Each row below holds a small network's activations on one input, seen along a few directions.
In each table, some parts of the input vary, and every possible input appears once, in random order.
Descriptions start from the smaller parts, as in this example, which fits no table here: one of 6 places along a line, together with either a single point or one of 11 places along a line or (one of 2 separate values, together with one of 8 places around a ring).
Shared parts are said once, and a part with two or three values counts as separate values.

Other details of the inputs vary at random and push rows far along three fixed directions, the same in every table; ignore that.

Rows:
R1: [-17   9  -3   4 -22  -3  -9  19  -5  -6  13]
R2: [ 26 -13 -10   0  19  -4  12  -2  -1  -3  -7]
R3: [20 -2 -9 -6 19 -2 11 -1  3 -7 -5]
R4: [-13  14  -1   2 -17 -12 -10 -14   0   6  -9]
R5: [  0  -7   5  11  16   0   1   9 -16  -5  -9]
R6: [-15  16  14  13  14  -3  -7  -2 -16   1 -21]
R7: [ -3  -2  16   6  -7   0  -7 -27   0  21  -6]
R8: [-21  -3   5  -3 -38   4  -3   0   4   2  14]
R9: [ -8   1   9   5 -13  -7  -1  -6   2  25   5]
R10: [  8  -2 -10  -5  -9  -5  -6  11  10  -6  34]
R11: [-17   2   0   7 -13  -3  -5 -15 -12   0 -20]
R12: [ 13   1  -4  11  -3 -13 -11  -4   4  19  21]
R13: [ 15 -18 -10   0 -10   7  -4   7   1 -15  23]
R14: [-24   7  -9  -3 -26  -7   0  10  -3 -11   0]
R15: [ 19   5  10  -9   9  -4  -5 -22  17  25  10]
R16: [12  1  6 -1  5 -5  6 -1  9 20  7]
R17: [ -1   9   5  -1  23   4  -1  10 -10  -8  -8]
R18: [ 10 -14 -15  -1 -26  -9  -9  10  12  -1  45]
R19: [ -8  17  12   8  15   2  -8  -8 -12  -2 -16]
R20: [-18  -1   9  22  25  18 -17  -6   5 -15 -39]
R21: [ 17   0   3   5   6  -6 -10  -7   3   4   9]
R22: [ 19   9   4  -1  17  -5 -14 -13   4  10   6]
R23: [-20  -9   5 -11 -15  21  17  30  -9 -30  -7]
R24: [ 12  10   7  -1   7  -9   1 -14  14  30  12]
R25: [17 -6  0  8  3 -6 -9 -7  2  6 13]
R26: [ 15 -14  -3 -15   7   8  19  18  11  -9  20]
R27: [ -8  -9 -13  -3 -25  -6  -1   3  -2  -7   7]
R28: [ -4   0  16   6  -6  -4  -5 -21   1  24  -5]
R29: [-19   7 -12  -6  -1   6  18  30 -13 -25 -14]
R30: [-22   1   1 -13 -34   9   2  11   6 -12  17]
R31: [-17   4 -12  -8  -6   2  12  19  -6 -22  -4]
R32: [ 11   5   3 -10   6  -2   4   0  13  20  13]
R33: [ 12 -27 -22  -9  -3   0  20  28  -2 -23  13]
R34: [  2  -7   7  10  14   4  -1   5 -17  -8 -13]
R35: [-17   6  -1   7 -12  -1  -5 -15 -10  -2 -19]
R36: [  5 -16 -18   6  -2   3 -13 -10  33  -8  -1]
R37: [-32   9   1 -16 -38   4  -4  12   7  -3  20]
R38: [-9 -4 12  4 -4 -3  3 -6 -2 15 -2]
R39: [ 20  -2  11   0  16  -7   5 -13  11  22   4]
R40: [-21   2   5  10 -26   1 -20  -9 -11  -2   3]
R41: [ 16 -31  -3   1  23  25   7   8  30 -17  -7]
R42: [ 11  13  -3  -1   5 -11 -14  -3   7  18  19]
R43: [ 17 -14  -3 -15  -6  12  10   3  14  -9  23]
R44: [  0  -9  12   2   9  16  11  -4  -8  -3 -16]
R45: [ 22  -4   2  14  18 -13  -6  -6  -2  22   8]
R46: [ -4  13   5   4  -8  -1 -18 -17   1   2   7]
R47: [ 25 -16 -12   2  28  -6  20  12  -7   0  -9]
R48: [ -7   0   5   3   0  12  -4   8 -14 -22 -10]
R49: [-11  16  -5  -5  13  -1   8  11 -11  -4 -22]
R50: [ 23  -6 -15 -15  15   0   9   7   6 -11   3]
R51: [ 22 -12 -10 -13   8  12  -1  13   3 -22  19]
R52: [-15  13   1  11  -6 -16  -6 -19  -5  17 -13]
R53: [-15  13  -1  -6  20   4  12  11 -16 -15 -31]
R54: [-26  18  -3   2 -28  -4 -13  12  -3  -3  17]
R55: [ -1  -9  11   2  19  10  20  11 -10  -3 -16]
R56: [-12   1  12   6   8   8  16  11 -12   5 -18]
R57: [  1   4  -4   0  -7  -5  -5 -15   1  -1  -9]
R58: [  2   4  -4  -3  13   5   7  -5  -7 -14 -20]
R59: [ -2   3  -7   6   3  -8   7   3  -7   6 -11]
R60: [ 20  -2  -9 -11  22   4   7  -6   0  -9 -11]
R61: [ -1   7  17   2  -6   0  -7 -25   6  18  -6]
R62: [ 10   3 -15  -2 -12 -17  -1  -1  11  12  16]
R63: [-12  14  18  -5   3   9  -5 -20  -1  10 -16]
Each input here is: one of 3 separate values, together with either a single point or (one of 4 places along a line, together with one of 5 places along a line).
Q: The inputs of R22 and R50 match in every part but the choice among 3 separate values. If R12 is changed in the same way as R22 into R50, which row does it become?
A: R59
Q: The inputs of R32 and R49 match in every part but the choice among 3 separate values. If R43 is changed in the same way as R32 into R49, which row does it become?
A: R58
Q: Change only the choice among 3 separate values in R51. List by row number the other rows that result.
A: R60, R63
Q: Change only the place on the line of 4 in R61. List by row number the other rows that result.
A: R16, R23, R39
Q: Change only the place on the line of 5 in R22. List by row number the other rows that result.
A: R19, R21, R25, R34
Q: Change only the choice among 3 separate values in R18. List by row number the other rows that result.
A: R52, R55

Rows:
R64: [ -5   3   2   1 -30   3 -18   6  17  -3  41]
R65: [-14 -36  -7 -20 -36  37   6  13  27 -36   5]
R66: [ 14  18   8   4  11 -19 -10 -30  25  34  15]
R67: [  1   1   4   0  33   2  30   7 -24 -23 -43]
R68: [  0  -5  24  11  28  15  15   6 -22   6 -35]
R69: [-14 -16  -9 -21 -33  11  23  36   3 -19  20]
R70: [  0  21   8  13   3 -18  -6 -25  17  36   0]
R71: [-49  12  10  12 -41  16 -26 -30  29  -4 -18]
R72: [-13  26   7   6  14  -2  -6 -17 -13  30 -34]
R73: [-36 -17  -8  -8 -16  37  -4   4   7 -36 -31]
R74: [ 47 -28  -8 -19  24  10  35  24  10  -1  14]
R75: [-31  -1 -13  -9  -4   4  14  37 -16 -40 -22]
R76: [ 22  10   2  11  10 -20 -32 -31  11  26  14]
R77: [ -8  11  -5 -10 -29  -3  -7   5  22  -1  37]
R78: [-11   6   6  14  13   8 -25 -41  17   2 -49]
R79: [ 42 -10   2   0  27   7   5  -2  -7 -14   6]
R80: [-26  14 -21  -4 -53 -20 -20   1  14   7  25]
R81: [-47  21  13  23 -37  -5 -19  -7  -2  12  -1]
R82: [-17  24  19  14  21 -14   2 -20   0  21 -30]
R83: [  4  -3   9  15   4 -13  -6 -11  12  14  10]
R84: [  8  -2 -32 -12 -42 -16 -11  13  23   2  42]
R85: [  7   0  -2  16  10 -18 -16 -15   1  15  -4]
R86: [ 27 -10 -15 -12   9 -21  -2 -16  20  26  23]
R87: [ 45 -27 -20   4  24  -6   4  14   8  -6  16]
R88: [ 26 -10  -1  11  18   4  13   4 -14  -9 -10]
R89: [ 33  -2 -12 -11  34  -3   5   7   5  -9   1]
R90: [  0 -14  21   8  34  18  24  15 -25  -6 -37]
R91: [-52  25   1  -5 -34 -10 -19 -14  -6  14  -5]
R92: [ 31  -4 -20  -3   8 -26  -6 -13  23  19  20]
R93: [ 21 -12  17   3  12  -9  -4 -23   8  28  12]
R94: [-35  -8  -2  -2  -9  14   0  21 -23 -24 -10]
R95: [ -4  -6 -15  -1 -37   0 -17   8   5  10  31]
R96: [-12  20  10  -5  28   5  -2 -11 -16   8 -30]
R97: [  6   0   3  16  37  12   7  21 -26 -16 -41]
R98: [-15   8  12  18  18  -7 -12 -23 -16  25 -28]
R99: [ 29  -7  -9  10   1 -32 -25 -26  21  28  26]
R100: [ 16   4   3  -8  23  11  13  15   8 -12   5]
R101: [-43  27  19  15 -32  -1 -27 -12  -1   6   6]
R102: [-10  -6  -3   5 -31  -6 -11   4  18  -1  38]
R103: [-11 -12  -6   6 -21  14   8  37   1 -23  17]
R104: [-30  11   7   3 -27   9  -8   3 -22 -26  -4]
R105: [-26  -5 -10   6 -10  16   5  43 -25 -39 -19]
R106: [ -7  -5 -19 -11 -27   3  20  24  -6 -29   9]
R107: [ -4   6  28  14  17  11   4  -5 -20  18 -32]
R108: [-13  31  14  15   5 -22  -6 -44 -10  30 -32]
R109: [ 20  -5  -6 -19  37  17  15  18  -9 -15  -9]
R110: [  1   9  11  10  36  10  -8   6 -22 -16 -32]
R111: [ 36   5  -8  -1  13  -7  12 -10   2  11   0]
R112: [ 42 -19 -23 -14  24   1  17  13  10   7  15]
R113: [-33 -12  13   0 -17  15  13  24 -20 -18 -12]
R114: [ 27  -6   0  14   7 -18  -4 -28   2  17   7]
R115: [ 16 -18  16  -3  26  12  12   5  -7  -2  -3]
R116: [ 19   1 -10  -3  13 -14  -2 -18  10  32   5]
R117: [ 11  21  -1  -4  13 -11 -17 -15   6  12  -2]
R118: [ -7  -6 -20 -23 -21   1  -2  12   8  -7  29]
R119: [-10  10  11  10  35   4  22   8  -8  -4 -36]
R120: [  5  -6  11  10  36   9  18   4 -30 -26 -36]
R121: [-45  10   4   2 -27   4 -21  -2 -15  -2  -1]
R122: [ -9  -6 -16 -16 -24   3  17  20  -5 -34  12]
R123: [  1 -16  -5 -28 -18  11  18  26   8 -17  27]
R124: [ 17 -27 -12  -1  24  13  15  25 -12 -14  -2]
R125: [  8  11  18 -10   9  -3   0 -20   5  24   0]
R126: [ 39 -28  -7   7  26   0  15  13  16  -3  23]
R127: [ 12  -7   0   6  -1   9 -12 -47  26  -1 -21]
R128: [ 26 -19  -4   8  25   8  22  13 -17 -22 -12]
R129: [-43  28  16  -2 -45   0  -8  -7  -5  24  -8]
R130: [-43  26  -4  -4 -27  -8 -17   1  -6  -9  -8]
R131: [-31   6  -3  -1  -8  21  25  44 -11 -32 -17]
R132: [ 16 -13 -23 -14 -24   9  18  41  22 -18  42]
R133: [ 25   3  -4 -13  16   6  14   4  -5 -19   0]
R134: [-20  33  10  11  12 -24 -20 -34  -5  26 -30]
R135: [-37   1 -10 -10 -10   9  12  24 -17 -18 -18]
R136: [-33  26  -1   3 -38  -5  -1  -5 -13  -1 -12]
R137: [  9 -18 -18  -3 -46 -17  -8  -2  13  -7  48]
R138: [ 34 -25 -11   1  39   0   8  17  -3 -21   0]
R139: [ 17 -10  -4   5  30   1  -3   8  -7 -15  -7]
R140: [ 11  16   2  -2   7 -14  -1 -27   1  11  -3]
R141: [-39  19  11  19 -33   7 -13   9  -6   1  -3]
R142: [-13   5  32  14  15  -7  -3 -25 -13  26 -29]
R143: [ 39  -9  -4   3   4 -14  -9 -25  11  11  29]
R144: [ 35  -1   7 -18   6  -5  -1 -17  21  27  28]
R145: [ -1  -4 -16 -12 -36 -12  -2   8  32   0  51]
R146: [ -4  18  -9 -12 -44 -15 -15 -19  13   5  35]
R147: [ 31  -5  15  -1   0 -10 -17 -31  19  37  34]
R148: [-17   7  14  15  18  -9 -13 -23 -16  21 -28]
R149: [  2  -3  12   1  44  23   4  12 -28 -17 -32]
R150: [-35   0  10 -15 -14  13  19  22 -14 -19 -14]
R151: [ 16 -19   4 -13  28   9  34  19  -4  -7 -13]
R152: [-31  18   4  14 -41   2 -12  -2 -19  -5  -8]
R153: [ -9  16  36   8  15   7 -12 -23 -14  21 -23]
R154: [ 39 -28  -3 -20  21  -4  27   9  15   5  17]
R155: [ -7   0 -24 -11 -22   5   6  37  -1 -25   7]
R156: [ 15 -32 -28 -12 -24  10   4  35   6 -16  42]
R157: [ 27   0   6  12   5 -16 -19 -27  28  30  36]
R158: [ 22  -3   2   1  17  -5 -19 -21   4  22  15]
Q: The inputs of R138 and R120 match in every part but one. If R78 is changed in the same way as R138 into R120, which row does it become?
A: R127
Q: The inputs of R144 and R117 match in every part but one. If R123 is changed in the same way as R144 into R117, which row does it become?
A: R130
Q: The inputs of R116 and R80 match in every part but one. If R112 is changed in the same way as R116 into R80, which row does it become?
A: R84
Q: Describe the family of inputs behind these rows.
A: one of 5 separate values, together with either a single point or (one of 2 separate values, together with one of 9 places along a line)
Q: Change only the choice among 5 separate values in R101. List by row number the other rows that result.
A: R76, R104, R147, R158
Q: Start at R64 and move only the place on the line of 9, one step at a time. The first step leads to R101. Which rows follow, in order?
A: R157, R102, R83, R126, R81, R103, R141

Rows:
R159: [ -6  -2  10   5  29  16  16  22 -23 -20 -29]
R160: [ -8   0  -5   1 -35 -10 -14  -1   9   9  30]
R161: [-37  19  14   7 -29  -3 -15 -14  -8  12  -7]
R162: [-10  -1  -5   1 -10   1  -3   9  -7 -10   1]
R163: [-18   8  -2  -9   4   7  19  30 -21 -21 -14]
R164: [ -5  11  11  11  29   3   0  -6 -18   0 -32]
R165: [ -2  14  11   6   8  -5 -14 -29   9  19 -13]
R166: [-30   3   0  -5 -40   6  -6  13  -2 -12  15]
R167: [-13  18   6   1   9  -7   8   2 -17   7 -20]
R168: [  8   2   3  -1 -14  -9 -16 -26  22  26  20]
R169: [-24  17   9  10 -19 -10 -18 -32   5  21 -13]
R170: [ 36 -10   0   1  26  -4   2  -2   8  11  15]
R171: [ 38 -20  -8   0  14  -7   7   2  10   9  22]
R172: [ 22 -16  -5  -4  -5  -4   3  -1  11   7  23]
R173: [  3 -20 -14 -12  -9  14  12  22   7 -28  10]
R174: [-12   6   3   9   6   0  -2  -8 -10  -3 -26]
R175: [ 10 -22 -17 -15  -9  14  10  22  13 -28  20]
R176: [ 25 -17 -17  -3  -8  -9  -2   3  12   1  29]
R177: [ -7  -4  12  -2  28  23  17  16 -14 -21 -33]
R178: [ 37   0  -7  -8  27 -12  11   1   7  14  14]
R179: [ 20  11   6   5  40 -13  14 -11 -11  22 -24]
R180: [-15  -9 -14 -10 -15  17   7  33  -5 -41   4]
R181: [-16   9   2  -3 -37  -6 -17  -8  10  10  26]
R182: [ -9  19  13  14  20  -3 -10 -23  -9  10 -34]
R183: [ 44  -4  -5   6  22 -18 -11 -33  21  29  11]
R184: [-15   3  12   3   2   8   2  -5  -6   1 -21]
R185: [ 21 -19 -14  -9  13  10  11  28   0 -27  14]
R186: [-36   5   1  -2 -50   1 -12  -5   6   3  10]
Q: The inputs of R167 and R163 match in every part but one. If R173 is changed in the same way as R167 into R163, which row does it become?
A: R175
Q: Describe the family of inputs behind these rows.
A: one of 4 places along a line, together with either a single point or one of 6 places around a ring
Q: Change only the place on the line of 4 in R164. List by row number the other rows that result.
A: R162, R176, R185
